These are the activations of a small neural network, seen along a few directions. Each row is one input.
In each table, some parts of the input vary, and every possible input appears once, in random order.
A made-up example of a description, with smaller parts first: one of 2 separate values, together with either a single point or one of 11 places around a ring or (one of 4 places along a line, together with one of 8 places around a ring).
Shared parts are said once, and a part with two or three values counts as separate values.

Rows:
x1: [-22   8  44  55  17  51  29  50  57  -9  15  16  28  35  70 -31]
x2: [ 15 -13  35 -24  20  12  -8 -66  -8  22 -13  -2 -29  -6   1  63]
x3: [ 26  25  21  25  60   0  21  35 -45  -1 -29 -73 -20  55  91   0]
x4: [ 27  34  46  -8   8   8   6 -11  -2 -20  61   6 -17  31  30 -69]
x5: [ 11 -26  11   1 -41 -33 -24 -33  -3  18  42 -43 -57 -30 -34  27]
x6: [ -4  33  -8  34  -9 -14  -9  13 -29 -32 -40  55  16  13 -25  34]
x7: [-15  13 -57 -31  25  -7 -22   6  29 -31 -43 -27  41  13 -24  15]
x8: [-23  11  22 -14   4 -23 -33 -43 -30 -22 -14 -25 -26  26 -13  62]
x9: [-24  25  47  45  39  14  49  31  12  -7  14  27  43  27  45 -58]
x10: [ 12   7  -5 -54  16  36 -37  13  47  17 -31 -10  47 -11 -11  22]
x11: [-17  -2 -33 -25  -8 -15   8  14  30 -50 -41 -46  20 -33 -43 -20]
x12: [ 26 -18  -1 -22 -45 -33  40  -1 -61 -10  34 -36  37  39  76  -4]
x13: [  7   8   3   9   5  15  -8  13 -10  36 -39  83  13  -5 -10  40]
x14: [-40 -16   0  -8 -11 -40   0 -42 -31 -30  -9 -31 -58 -19 -25  28]
x15: [ 13 -48  18 -14  -6  18 -15 -51 -18  28  36 -18 -45 -21 -34  37]
x16: [ 19 -37 -23  28 -13  17   9  10 -11  37  -1  68  -9 -23 -44   9]
x17: [  5 -36 -42 -35  18  34  -4   5  35  18  -1 -19  32 -47 -33 -10]
x18: [  6 -23 -50 -21 -16 -21 -13  24  55  12   3 -40  16 -52 -33 -20]
x19: [ 13 -16 -17  41 -51 -38  -4  34  10  30  -1  49 -23 -34 -32  -1]
x20: [-26  -4 -24  30 -32 -36   6  30 -24 -24 -35  50 -20 -14 -44   5]
x21: [ -4  17  -7  36  26  17   4 -17   8   6  23  13   3  38  62 -76]
x22: [ -4  59  17 -48  -5  37   6 -14 -11  12  69   2   5  17  32 -54]
What do these inputs look like to the network?
> either one of 2 separate values or one of 5 places along a line or (one of 3 separate values, together with one of 5 places around a ring)
Start at x1 and move only the place on the line of 5, one step at a time. The first step leads to x9. Which rows follow, in order?
> x21, x4, x22

Rows:
x23: [ 15   3 -12  30   0 -19   0  26 -10   2 -47  -4   3   0 -23  40]
x24: [  1 -20  21 -10  18  42  -2 -40   7  20  15  23 -16 -26 -47  13]
x25: [ 20   3 -17 -46  26  -1 -16 -15  -1   1 -41 -17  12   2 -17  39]
x26: [  2  -6  57  -3  12  -6  29 -42 -44   4  68 -22 -51  29  92 -38]
x27: [  6 -31 -21 -24  -4  17  -3  -5  13  21  -4 -46  21 -36 -21  -2]
x28: [-19 -17   5 -15 -35 -24 -10 -17  -3   7  22   2 -40 -58 -40 -18]
x29: [ -8 -13  -1  25 -57 -27   3  11 -11   5  -9  37   1 -27 -36  23]
x30: [ 13  -7  12  -5  -8   4  -3 -19 -42  30 -13  53  -5  -4 -32  32]
x31: [ -6  26  38  17  27 -31  19  -9 -57 -19  10 -21 -46  76 100  10]
x32: [-19  -6   3  17 -41 -40 -18   4 -21  -7  -2  28 -47 -25 -41   2]
x33: [  4  27  14  29  13  45  24  53  51  23  68  55  39  12  51 -87]
x34: [ -7 -24 -20 -43 -27  -6  -1   2  26  -8  -3 -24  10 -52 -33  -5]
x35: [-18 -11 -15 -41 -18 -24 -23 -16  15 -11   6 -44 -24 -52 -27 -15]
x36: [ 20 -22 -33  -8   9  -2 -12  19  17  -7 -42 -43  18  -3 -19  22]
x37: [  2  -8   9 -34  29  39 -16 -47  22  11  -9 -28   3 -29 -26  20]
x38: [ 14  -2 -12 -59   9  25 -11 -33  -6  22   1 -20  12 -28 -19  16]
x39: [ 13 -11  12 -35  -5  23  -1 -36 -27  33  19  24  -4 -34 -30  10]
x40: [  5  44 -15  26  24  37  -4  67  56 -24  15  -3  71  59  65 -68]
x41: [ -3  -3  34 -29  30  -9  21 -46 -22   1  44 -64 -31  31 105 -31]
x42: [-16   4 -29 -17  -6 -50 -25  -1  21 -34 -23 -44 -17 -18 -25  14]
x43: [ -3  16  19 -12  49 -31  20 -25 -26 -29  20 -62 -27  61 107  -1]
x44: [-10   6  -5  18  20  19 -12 -14  -4  -3 -45  18   0  29 -37  53]
x45: [  1  31  11  66  -6  40  15  68  27   6  33  74  46  51  47 -81]
x46: [ -9   8 -19 -11  40  22 -15 -29  22 -13 -32 -25  15   8 -27  46]
x47: [-12   5  12  28  11  25   0 -28 -17  14 -10  48 -13  -6 -41  39]
x48: [ 11  25  -5  12  31  42  16  47  72  -6  46   4  64  22  57 -95]
x49: [ 15 -32   3   0 -20  16   6   3   1  30  13   3  -9 -42 -33  -8]
x50: [ 25   8  -6  -2   1  -8  -9  -3 -15   9 -52  22  -1  25 -25  49]
x51: [-11   1  48  24   9 -19  24 -24 -71   1  45   6 -46  60  91 -11]
x52: [  9 -16   0  39 -19  -3  10  12 -25  17 -11  24   1 -19 -34  16]
x53: [ -1 -34   3 -18 -45  -7   5   5   7   1  20  19  -7 -50 -45 -10]
x54: [-26  10 -27  22 -27 -51 -11   8  -6 -26 -34  -2 -21  -1 -35  19]
x55: [ -3  -7 -15  16 -44 -32 -12  25  -5 -21 -43   5  14   5 -33  33]
x56: [  0  -7 -38 -18 -13 -26  -4  19  24 -37 -35 -25  18 -22 -28  23]
x57: [ -5  58  -9  58  19  22  12  78  33 -10   9  47  56  64  59 -50]
Changing only one part turns x52 into x23. The same change can be made to x45. Which row results?
> x57
What do these inputs look like to the network?
> one of 5 places around a ring, together with either one of 2 separate values or one of 5 places along a line
Change only the place on the ring of 5 in x29. List by row number the other rows that result.
> x34, x53, x55, x56
Change only the choice among 2 separate values in x48. List by row number the other rows that result.
> x41

Rows:
x58: [ 17 -26 -16 -12 -38 -31  -3  -6 -23  11 -22 -34  -9 -29 -31  37]
x59: [ -4 -30 -15 -22 -18 -20  -8   1  12  -6 -32 -33   4 -32 -50  48]
x60: [ 11  12   6  23   7  40  -4  32   5  15 -15  36  33  18  -9 -11]
x61: [ -4   2 -12 -19  16 -13  -4  -3  28 -24  18 -38  18   2  41 -29]
x62: [-12 -20 -33 -12 -16 -11 -21 -11  22 -11 -41   4  -8 -40 -86  44]
x63: [  9   5  28   4  17  14  -7 -33 -38  15 -10  -3 -21  18   1  37]
x64: [  1   7   6  35  -9   4  10  44  -2  -5  24  30   5  11  24 -49]
x65: [  3  13  15  29  -1  27  18  32   6  22  19  46  25  11  10 -38]
x66: [ -6  12 -18 -26  22  12 -12   0  36 -15  -3 -45  20   5  22   3]
x67: [ -1 -15  11 -12 -44  -4  10 -24 -10  11  13  56 -17 -46 -39   2]
x68: [  0  18  -1  35 -11 -11   4  44  16 -24  -4  18  22  31  26 -37]
x69: [ -7  22 -15  25   5  18  -5  42   8 -16 -26  18  37  33   9 -11]
x70: [-13  10  -1   2  12 -12   3 -19 -24 -12 -23 -11 -21  42  23  38]
x71: [  6  -5  -8 -27  15   4   8  -1  10  -7  44 -24  -5 -12  37 -47]
x72: [-11  10  17   6   2 -38  -1 -14 -38 -10   1 -17 -23  38  37   5]
x73: [  3   6  37  10   7   0  15 -32 -33  22  26   7 -31  14  18  12]
x74: [  9  -5  -4 -25  33  36 -10 -17  31  11   9 -20  23 -13   8   5]
x75: [ -8   2  30  10  -1 -26   7 -13 -44   7  28  -7 -48  16  37  -2]
x76: [  9  -4  -2 -29  22  31  16 -20  16  11  38 -10  15 -13  18 -37]
x77: [ -2 -15 -26   4 -23 -22 -16  -3  22   3 -46  28 -20 -54 -97  31]
What do these inputs look like to the network?
> either a single point or one of 4 places along a line or (one of 3 separate values, together with one of 5 places around a ring)
Change only the place on the ring of 5 in x70. List by row number the other rows that result.
> x63, x72, x73, x75

Rows:
x78: [-10  20  42  48  22 -16  34 -11 -38  -4  49  13 -33  63 116 -54]
x79: [-10  -7 -14   2 -36 -24  -4   4  20  -6 -19  44   7 -33 -72 -10]
x80: [  4 -29 -16   0   1  27  -7   2  23  24 -17  27  -4 -44 -69   3]
x81: [-11 -34 -14 -32 -27 -23  -7 -28 -16  -9 -22 -35 -10 -24 -54  68]
x82: [ -3 -38   2 -19 -16  12  -9 -56 -15  16  -6  -3 -13 -40 -64  59]
x83: [ -4 -43   4 -20 -32 -33  -6 -43  -6   1  -7 -11 -10 -45 -62  55]
x84: [ 15 -13  11 -35 -18 -13  -9 -40 -40  25 -13  15 -40 -42 -63  60]
x85: [ 10  38  10  41  30  29  17  64  13 -11 -11  21  59  77  77 -47]
x86: [  5  16  25  -9  39  59  16  -6  16  20  80 -12  23  31 103 -98]
x87: [  4  21  26 -16  28  17  30   6  17  -6  80 -19  25  20 110 -91]
x88: [  1 -16   9  -2 -13   8  -3 -21   6  26 -10  -9 -25 -55 -64  35]
x89: [ 17 -17  -2 -30 -33 -50  -4 -30 -32  19 -11   8 -34 -44 -51  55]
x90: [-19  26  40  38  23 -12  17   6 -43 -19  33 -14 -33  81 112 -43]
x91: [  2 -22 -15 -40  -6 -20 -11 -39   4 -19 -43 -39  -8 -14 -57  86]
x92: [-19   2 -29  -4 -32 -16 -24  20  16 -15 -29  21  11 -14 -68   4]
x93: [-16   5  -5   1 -20  17 -17  -8  13   0 -18  52   6 -43 -74   7]
x94: [ -4 -28 -29  -9 -12  -8 -20  30  25  -5 -30  -4   0 -30 -65  10]
x95: [-12  33  57  46  39  16  22 -19 -41   8  54  19 -33  70 105 -43]
x96: [  3  21   5 -17  22  31   3  21  19 -14  74 -40  21  41 115 -83]
x97: [  3  21  26  53  -1  13  27  63  12  16  25  53  46  43  81 -68]
x98: [ 10 -31 -23   0 -20 -10  -6  14  33   3 -11  22  -8 -53 -60   7]
x99: [  5  40   4 -26  51  31   7   9  35 -17  46 -47  34  45 120 -59]
x100: [  7 -14 -19 -38 -23 -35 -13 -19 -51  -2 -28 -17 -28 -27 -52  59]
x101: [-12  16 -42 -11  -3  -6 -11   3  26 -17 -59  14  22  -7 -58  21]
x102: [ 11  31  33  53  10  56  24  54   6  22  30  61  37  47  77 -55]
x103: [ 12  -6 -29  -3   3  -7 -23 -13  14  -8 -36 -44  -4 -23 -57  48]
x104: [  3 -22 -23  -2 -25 -12 -18   2   0  -4 -14 -38 -20 -33 -60  31]
x105: [ 19  -7 -23 -34  -7 -29 -32 -33 -26   1 -50 -24 -19 -20 -49  75]
x106: [ -4 -24  -6   0 -19 -31   4 -12   9  20  -9 -14 -13 -54 -58  22]
x107: [ 11 -15 -35  -9  14   7 -15  11  28 -20 -58 -15  13 -24 -63  25]
x108: [ -1  32   1  39   9  27  28  79  -2  -2  18  34  45  67  86 -56]
x109: [-16  43  31  35  53  -7   7  -9 -26 -23  12 -17 -17  85 117 -22]
What do these inputs look like to the network?
> one of 4 places along a line, together with either one of 3 separate values or one of 5 places along a line
Change only the choice among 3 separate values in x95. List by row number the other rows that result.
> x86, x102
Change only the place on the line of 5 in x83. List by row number the other rows that result.
> x79, x89, x98, x106
Change only the choice among 3 separate values in x96. List by row number the other rows that result.
> x90, x108
Change only the place on the line of 4 in x79. List by row number the other rows that result.
> x92, x93, x101
